Each row below holds a small network's activations on one input, seen along a few directions.
Each table varies a few parts of the input and shows all the possible inputs, shuffled.
A made-up example of a description, with smaller parts first: one of 5 places around a ring, together with either a single point or one of 11 places along a line or (one of 3 separate values, together with one of 6 places along a line).
Shared parts are said once, and a part with two or three values counts as separate values.

Other details of the inputs shift rows strongly along three fixed directions, in all tables alike. That doesn't count.

Table:
x1: [-52  40   8 -19  16 -17 -26  38 -51 -19 -79  -9  -5]
x2: [ 55 -49  42 -48  20   1  61 -45  -5  -1  51   1  34]
x3: [-43  30  -9 -13  18 -22 -13  35 -50 -10 -83 -11  -9]
x4: [-15   1 -18 -31   3  51   1 -53 -36  32  33 -80   6]
x5: [ 29 -28  50 -54  22   5  36 -27 -22  -4  37  -6  32]
x6: [ 40 -32  39  29 -26 -30  24  -3  72 -62  15 106  10]
x7: [ -2 -11 -77  51   4  39 -24 -33  61  58  58 -25   8]
x8: [-51  35  -4 -14  15 -33 -18  61 -66   6 -69 -19  -2]
x9: [ 22 -22 -39  19 -13  42   4 -58  33  35  56 -29   5]
x10: [-13  10 -67  52  20  39 -36  24  43  73  52 -37   3]
x11: [ 48 -11  27  34 -33 -36  10   0  48 -61 -27  99   1]
x12: [ 55 -44  45 -36 -23   3  43 -73 -16 -24  50 -19  10]
x13: [-27  26 -48  48 -26   8 -45  44  31  -3 -31  20 -23]
x14: [  1 -13  34 -59  26  -8  46 -15 -64  -5 -18 -22  18]
x15: [-24   8 -83  50   4  22 -38  11  31  74  52 -37   8]
x16: [ 39 -18  23  33  -9 -40  13  20  50 -34 -13 104  17]
x17: [-32  45  -2 -18   2  -4 -43  36 -57 -20 -79 -23 -22]
x18: [ 28 -37  36 -41  14   0  55 -42 -21  -4  26   1  28]
x19: [-20   2 -75  52  -4  21 -38 -11  42  57  51 -36   1]
x20: [ 14 -41  39 -43   0  11  50 -47 -12 -23  34  -8  14]
x21: [-16  33 -34  66 -19   5 -41  36  32   1 -27  19 -20]
x22: [-49  19 -29 -55  23   0   6 -39 -29  68  26 -97 -43]
x23: [-30  11 -23 -30  42  38   7   6 -52  59  24 -98   8]
x24: [ 38 -47  37 -35   6   7  58 -73   0 -13  41  -6  25]
x25: [ 41 -13  28  12 -32 -27   1 -11  14 -41  -3  39  -5]
x26: [ -4 -11  50 -47  22   1  47 -10 -59  -9  -5 -29  17]
x27: [-32  27  13 -22  20 -13 -11  36 -44  -6 -47   4   7]
x28: [-22  22 -42  49 -30   7 -42  40  35  -7 -29  31 -20]
x29: [  2  -6  47 -68  31  -3  29  -3 -59  -6  -6 -25  24]
x30: [ 32 -22 -44  22 -10  44  -7 -57  34  33  57 -35  -1]
x31: [ 52 -33  41  32 -24 -52  23   7  55 -41  21 106  24]
x32: [ 21 -21 -25  20 -19  51  -8 -64  43  31  75 -20  12]
x33: [-27  26 -38  29  11  -9 -39  81  21  11 -27  25  -5]
x34: [ -3   4  25  21  -2 -16   6  13  11 -27 -23  31   2]
x35: [-45  43   9 -14  35 -19 -17  80 -61   4 -74 -22  -8]
x36: [ 18 -15  27  16 -16 -38  12  -6  23 -32   3  48  10]
x37: [ 46  -3  42  45 -31 -26  -3  14  45 -61 -21  84 -14]
x38: [ 26 -32  37 -48 -13  21  38 -46 -32 -30  19 -26  -5]
x39: [ 31 -10  16  11 -23 -17  10 -11  18 -36 -23  50   1]
x40: [-10  -5  47 -60  23   0  31 -14 -65  -8 -10 -20  23]
x41: [-46  39 -42  20   0 -24 -37  38  57  22 -23  29 -63]
x42: [ 29 -21 -43  17 -10  45  -8 -54  24  33  49 -40  -5]
x43: [-14  -2 -77  35  11  39 -33  26  46  62  53 -25   3]
x44: [  8   1  46 -58   0   9  13 -31 -64 -31 -27 -36  -2]
x45: [-40  48 -28  34   8 -27 -35  35  57  27 -25  23 -59]
x46: [ -7   9 -60  62 -14  50 -31 -17  46  48  49 -33 -10]
x47: [ 28  -6  34  29 -10 -35  -1  25  48 -42  -7 107  21]
x48: [ 18   2  37 -10  11 -29  -1  34   5 -27 -18  53  20]
x49: [  1   4  29  19   0 -20   7  12  13 -30 -22  36   0]
x50: [ 10 -12 -29  28 -13  50   2 -47  27  35  60 -45   1]
x51: [ 17  -9  34   8  -7 -18   7 -12  28 -38   1  57  13]
x52: [-20  36 -10 -15   3 -12 -25  32 -55 -18 -85 -21 -25]
x53: [-24  34 -44  55 -28 -16 -52  43  18   4 -37  15 -16]
x54: [-51  33   6 -13   6 -39 -20  44 -60 -15 -79 -17  -9]
x55: [ 18 -19  51 -63  11 -13  45 -78  21   1  52   7 -22]
x56: [-42  42   4 -41  24 -44  -1  18 -22   7 -70  -1 -56]
x57: [-22  -6 -14 -21  30  43  22 -25 -38  54  44 -84  13]
x58: [-58  32  -5 -22  17 -11 -12  69 -61  -4 -71 -10 -10]
x59: [ -3  -8  32 -58  -5  15  25 -20 -68 -29 -22 -44 -16]
x60: [ -8 -12  38 -75  27   1  40  11 -65 -10  -9 -36  13]
x61: [-25  38   5 -19   0  -1 -35  27 -53 -21 -69 -19 -20]
x62: [ -3  18 -35  53 -33 -16 -37  23  32  -3 -13  26 -11]
x63: [ 12 -15 -64  42   6  21 -25  -1  54  70  83 -27  19]
x64: [ 59 -25  36  33 -15 -57  12  27  62 -38  19 106  22]
x65: [-37  24 -46  43  -7   0 -41  48  34   2 -26  20 -13]
x66: [-20  -8  36 -63  19   1  40   4 -67 -13 -16 -27   8]
x67: [-28  30 -24  60  -1  -8 -37  45  33   1 -30  26 -11]
x68: [ -9  19 -73  61  -7  53 -49  -5  37  52  37 -52 -22]
x69: [ 29 -25 -20  13 -18  53   2 -73  42  29  85 -23  16]
x70: [ 72 -36  38  22  -6 -42  27  10  70 -39  16 111  28]
x71: [ 12  -6 -70  54 -24  34 -42 -26  46  46  60 -37  -8]
x72: [-34  34 -11 -25  36 -23 -18  68 -57  10 -79 -18  -1]
x73: [-20  24 -28  58   4  -7 -30  56  31  15 -16  33  -3]
x74: [ -1 -14  55 -58  14   1  36 -42 -48 -26  -2 -21  17]
x75: [-45  -1 -34 -40  26  43   9  -3 -53  51  22 -87   4]
x76: [ 67 -20  50  43 -36 -26  11  -5  62 -68   1  93  -5]
x77: [ 29 -33  39 -34 -26  -1  41 -56 -25 -18  26 -18  14]
x78: [ 38 -44  38 -42 -18  27  42 -61 -15 -27  41 -20   1]
x79: [-34  30  12 -28  21 -44 -14  72 -65  -6 -72 -12   2]
x80: [ 21 -34  30 -36 -18  23  44 -52 -15 -22  33 -17   4]
Each input here is: one of 5 separate values, together with either a single point or (one of 3 separate values, together with one of 5 places along a line).
Changing only the choice among 5 separate values turns x63 into x35. The same change can be made to x22. Which row results? -> x45
Change only the choice among 3 separate values in x38. List by row number the other rows that result. -> x59, x78

Table:
x81: [  8 -17  50 -23 -15 -13  38 -51   5 -18  22   1  -3]
x82: [ 18   0  22  15  -2 -37 -11  38  35 -28 -29  84  -3]
x83: [-28  19 -14 -31  23 -10  -6  30 -60  12 -50 -41   7]
x84: [ 51 -31  49   0  -7 -39  32 -17  -9 -31   5  38  35]
x85: [ 40 -62  27 -18 -26  31  60 -91  10 -12  82 -22  24]
x86: [  8  18  49  52 -14 -44 -13  82  22 -72 -74 113   9]
x87: [  4  20  46  -9  -7 -40  -3  -7  14 -56 -60  56 -29]
x88: [  -5    3 -107   90   -3   10  -55   17   78   66   45    0   12]
x89: [ 47 -40  42 -24 -20  -8  35 -40   6 -30  27   8 -15]
x90: [-28  23   1 -27  25 -33   7  16 -40  23 -36 -36 -10]
x91: [-41  30  16 -24  24 -17  -7  39 -28  -5 -37   2 -18]
x92: [ 23 -36  65 -26   5  -3  61 -43  24 -22  52  26  10]
x93: [-48  17  -9 -31  29  14   0  29 -49  21 -30 -43 -12]
x94: [ 22 -42 -16  14   4  49  30 -47  43  20  94 -14  30]
x95: [-12  28 -13 -20  -6  19 -16  27 -72  -1 -44 -65 -17]
x96: [ 32 -22  16 -13   1 -20  29 -32  39   3  57  27   8]
x97: [ -9  -5 -45   0  18  20 -12 -18   3  68  41 -54   4]
x98: [-25  25  -9 -30   3   0 -11   4 -40  13 -18 -55 -42]
x99: [-19   0  -8 -20  22  45  -6  -4 -44  29  26 -64  20]
x100: [ 30 -18   8  14  -3 -41  17  -8  30  -6  13  52  12]
x101: [  1  23 -35  46 -19  -2 -42   1  50 -13 -17  51 -32]
x102: [  1 -10  24  -5 -27 -13  18 -22  -6 -19   0  17  -9]
x103: [ 22 -31  37 -31   4   9  35 -17 -11 -26  26  23  26]
x104: [ 21 -30  10 -23  13  18  23 -25   4   1  30 -13  25]
x105: [-36  20  31 -20  19 -13  12  48 -36 -23 -60  20  -8]
x106: [-30  38  27 -42  22 -32   1  51 -34 -13 -70   7 -20]
x107: [-19  12 -47  14 -13  16 -37  23 -10  13 -18 -42 -22]
x108: [  5  17 -67  81 -14   0 -64  47  63  30   8  33  11]
x109: [ 14  25 -22  59 -29   8 -46  15  40 -21 -36  45  -9]
x110: [  6  15 -93  79  -5  47 -67  27  76  62  53   0  18]
x111: [-22   8 -22 -35   7  41   2 -42 -44  13 -17 -63  -3]
x112: [-32   3 -15 -13  -8  40  -6 -28 -60  21  13 -88   5]
Changing only one part turns x83 into x97. The same change can be made to x103. Which row results? -> x93
Describe the family of inputs behind these rows. -> one of 4 places along a line, together with either one of 3 separate values or one of 5 places along a line
Change only the place on the line of 4 in x82. List by row number the other rows that result. -> x104, x106, x110
A walk changes only the place on the line of 5. It starts at x90 and steps to x96. List the rest of the walk in order. -> x106, x91, x92
Change only the place on the line of 4 in x81. List by row number the other rows that result. -> x85, x102, x112
Change only the choice among 3 separate values in x107. List by row number the other rows that result. -> x85, x111

Table:
x113: [ 22 -48   9 -17  14  29  37 -48   1  19  73 -18  35]
x114: [-26   7 -19   2  23   7  -7  18 -19  21   4 -17  12]
x115: [-24  13 -23   3  -4   0 -15  -4 -16  17 -10 -33 -14]
x116: [ -1   9 -12  61 -29 -21 -30  29  69 -22 -16  70 -24]
x117: [-22  13 -24  10  22  10  -9  30 -13  23 -15 -18  15]
x118: [  0 -16   2 -28  14  -3  19 -15   7  20  33 -10  15]
x119: [ 25   7 -16  53 -23 -13 -31   8  58  -7   3  53  -7]
x120: [ 25 -19   0 -13  -2  25   7 -54   2  17  40 -31   6]
x121: [-33  39 -27   1   4 -11 -38  29 -25   3 -59 -15 -25]
x122: [ 23  -9  55 -35 -10 -28  28 -12 -40 -52 -37  21   4]
x123: [-27  28  37 -32  -1 -24   8  26 -52 -42 -73   5 -20]
x124: [-14  -3 -15 -20  15   7   0  14 -22  20   5 -26  23]
x125: [ 1 -1  1 -1 19  1 15 -4 13 16 16  4 15]
x126: [-52  30 -35  12  26  -4 -32  45 -13  33 -26 -13  -9]
x127: [ 19  -9  49 -40  -6 -25  33 -25 -32 -39 -24  14  -2]
x128: [ -6   0 -35  -6   4  31 -17 -25 -18  30  14 -58  -3]
x129: [  9  -2   9  -5 -11 -15   9 -17  -1 -13  -4   5  -9]
x130: [-20  20 -12 -10  15 -11  -6  37 -14  19 -14  -3  -6]
x131: [ 50 -21   0  54 -34 -14  -2 -15  69 -25  31  72   8]
x132: [-26  25 -28  17  23  -2 -33  49  -4  33 -17 -23  -6]
x133: [ 17   8 -23  54 -22 -24 -38  20  69 -14 -19  70 -22]
x134: [ -8  14  25 -27  -3 -17   4   2 -49 -16 -40 -18  -7]
x135: [-13 -11 -25  -7  -3  49   4 -41 -14  35  49 -73   3]
x136: [-10   6 -42  38 -13  28 -26   7  23  14  12  -9  -6]
x137: [ 25 -22  52 -43   7 -17  43   6 -38 -23  -6  19  18]
x138: [-22  11 -21  -3   1  34 -12 -17 -18  30  13 -59  -8]
x139: [ 18 -16  57 -34  14 -31  32  24 -36 -42 -32  22  14]
x140: [ 16 -32  24 -18 -13  24  33 -45 -15 -12  33 -24  13]
x141: [ 27 -34   8  -7 -11  38  30 -60   9   5  64 -27  14]
x142: [-49  43 -46  24  16 -15 -58  73   0  30 -42  -1  -2]
x143: [-19 -14 -20 -19  27  23  12 -26  -7  46  43 -43   5]
x144: [ 38 -21   3  34 -27 -16  10 -29  59 -16  29  53  -4]
x145: [ 41 -24   6  38 -30 -12   8 -25  51 -23  34  47  11]
x146: [-14  14 -26   7  -1  32 -18 -11  -1  24  14 -37 -10]
x147: [ 12 -17  -3  -7  -8  25  13 -41  23   8  40 -14 -12]
x148: [-18   3 -28  -8  28  13  -3   6  -5  42  23 -48  -3]
x149: [-30  25 -39  12  18   7 -31  43 -10  49  -5 -25  -5]
x150: [ 12  -1  61 -44  -3 -19  29 -12 -28 -56 -33  26  -6]
x151: [ 17 -25   1   4 -15  11  13 -32  -3   1  24 -15  10]
x152: [-21  17 -22  -1  -1  25 -17   3 -19   8  -9 -35 -10]
x153: [ 45 -21  18  46  -8 -26  17   0  94 -19  29 102  16]
x154: [-48  42 -49  32  -4   6 -46  41   6  18 -43 -13 -34]
x155: [-20  19  36 -40   3 -14   6  14 -42 -38 -64   2 -23]
x156: [-28  38 -13   8   1   5 -37  31 -14  -5 -44  -9 -19]
x157: [-16   4  23 -48  21 -24  17  13 -38  -5 -16  -8  10]
x158: [ 18 -15  52 -46  11 -19  42   7 -42 -22  -8  12  17]
x159: [-42  28 -70  35  -5  14 -47  13  13  49  -7 -47 -25]
x160: [  1   2 -21  25  14   0 -13  25  22  18  20  -4   7]
x161: [-13  18 -43  38  -8  24 -43  25  22   7 -14   0 -10]
x162: [ -2  -4 -28   6  -9  23  -7 -16 -13  18   9 -38   4]
x163: [  4 -11   5 -15   9  -9  10   8  -2   1  13   5  25]
x164: [ 19  -4  15  43 -30 -24  -3   5  63 -38   5  75  -9]
x165: [-17  17  29 -37   3  -8  11   3 -44 -29 -41  -9 -17]
x166: [  3   4  -5   1  -8   0  -7   3 -19 -12 -25  -4   0]
x167: [ 10  -8  59 -49  10 -37  40  19 -35 -29 -33  35  -3]
x168: [-20  25  35 -23  -5 -37  -1  25 -59 -34 -75  -2 -11]
x169: [  5  13  -7  63 -29 -15 -34  28  63 -20  -7  64 -11]
x170: [ 51 -17  -4  57 -32 -12 -18   0  70 -32   9  80   4]
x171: [ 17 -36  18 -20  18  21  33 -49   0  24  72 -19  26]
x172: [ 12  -4  46 -24 -10 -13  19   7 -31 -54 -42  26   1]
x173: [ 28 -36  14 -26  22  38  48 -68   7  41  87 -43  37]
x174: [ 19 -32   1 -20  22  38  39 -51   1  37  72 -42  36]
x175: [  8   3  56 -39  -3 -14  21   4 -43 -57 -46  18  -1]
x176: [ 28 -14  -8  19 -18  -6   0 -27  46  -3  23  29 -11]
x177: [ -6   4 -22  18  16  -7 -11  24  30  22  11   3  -9]
Changing only one part turns x118 into x124. The same change can be made to x153. Which row results? -> x117
Changing only one part turns x158 into x149. The same change can be made to x114. Which row results? -> x171
Describe the family of inputs behind these rows. -> one of 5 places along a line, together with either one of 5 separate values or (one of 2 separate values, together with one of 4 places along a line)
Change only the place on the line of 4 in x134. List by row number the other rows that result. -> x119, x120, x168
Change only the choice among 2 separate values in x131. List by row number the other rows that result. -> x141
Which other rows agree with x127 in the place on the line of 5? List them by row number. -> x115, x121, x123, x125, x126, x129, x130, x148, x150, x157, x164, x165
